A small network was trained on made-up records. Each row is its average activation on records with the value named, seen along a few directions.
Related values have similar rows: they may be neighbours, one step apart, or belong to one group.
In the rows, 128 means zero.

Field F:
f1: [153 197  97 182 167 180  88 171 111 145 124 146  64 140 149  63 141 209
 169 192 158  86]
f3: [128 178  91 194 146 169 109 151 106 128 129 112  65 136 139  79 155 178
 144 229 150  91]
f7: [120  83 129  86  93  96 171 124 142 119 135 143 192 119 103 167 132 114
  95  74 104 148]
f8: [120 181 125 204 125 157  80 117 126 128 103 131  74 115 142  83 138 125
 135 164 155  96]
f4: [142  78 151  38 155  94 157 129 134 143 154 135 184 149 135 183  79  79
 124   8 104 171]
f2: [126  98 159  88 123  99 129 111 135 126 113 109 152 112 119 146 125 123
 130 132 116 153]
f6: [124 138 146 138 120 132 110 112 137 115 110 110 114 119 113 117 135 136
 147 180 127 125]
f5: [112  72 125  94  96  98 181 109 134 121 157 138 180 134 123 185 119  60
  79  45 109 153]
The values of F form a line.
Which values are neighbours of f5? Give them in the order they are listed.
> f7, f4
Which values are neighbours of f3? Give them in the order they are listed.
> f1, f8

Field S:
s7: [122 150 122 184  55 147 114 118 143 112  99 144 111  80  98  94 173 173
 108 183 147 107]
s18: [151  78 168  74 107  99 159 105 137 129 147 148 176 153 126 170 106  86
 111  26  99 169]
s8: [110 100 168  84  87  90 144  92 153 112 106 136 176  99 109 149 120  79
 120  87  99 150]
s4: [105  88  95  86 173 118 173 157 123 138 174  99 147 158 139 169 116 111
 102  75 118 146]
s16: [111 144 138 207  59 151 102  88 139 101  99 127 111  85 100 118 168 124
  98 173 132 106]
s2: [141 107 108  89 134 108 151 142 116 143 167 131 169 135 115 172 100  56
  94  90 127 153]
s17: [ 80 100 175 101  81 100 136  71 175 104  76 136 177 106 101 140 144 139
 135 149 117 143]
s5: [124 166 110 233  98 144  97 131 126  93 102 120  69  96 110  77 187 164
 114 166 145  84]
s9: [130 176 153 121 149 127  68 141 152 153  70 130  55 110 149  68 103 169
 186 208 168 117]
s10: [118 165  30 158 137 158 170 195  99 150 163 156 134 153 140 108 129 158
  93 145 130  94]
s14: [158 168 130 123 209 155 114 146  97 149 133 111  87 192 161  97 115 185
 195 195 143 120]
s6: [175 170 144 121 185 164  83 146 116 143 135 116  68 155 148  96 110 178
 211 172 151 117]
s13: [139 193 154 155 194 144  59 141 124 139  87  98  72 140 137  71 112 158
 180 187 133 115]
s1: [113  71 176  86 122 117 143  78 153 112 134 145 180 130 123 190 115  90
 117  41 108 161]
s11: [118  81 169 117  86 100 128  93 157  98 107 144 160  87 104 155 149 110
 116 104 107 138]
s15: [123 158  44 190 145 143 145 178  81 141 163 120  78 130 166  90 156 134
  99 168 156  91]
s12: [137  66 134  77 129  98 175 112 127 115 161 130 173 152 133 171  96  71
 121  48 107 151]
s3: [150 123  84  96 154 140 143 169  88 170 180 111 162 142 145 169 104 121
 105  85 117 141]
The values of S form a ring.
Going along S from s17 by way of its neighbour s11, in what order are s4, s9, s1, s3 met?
> s1, s4, s3, s9
Which values are neighbours of s15? Give them in the order they are listed.
> s10, s14
Which values are neighbours of s12? Give them in the order they are listed.
> s18, s2
What is the length, in steps, of the shortest route from s16 to s8?
> 3
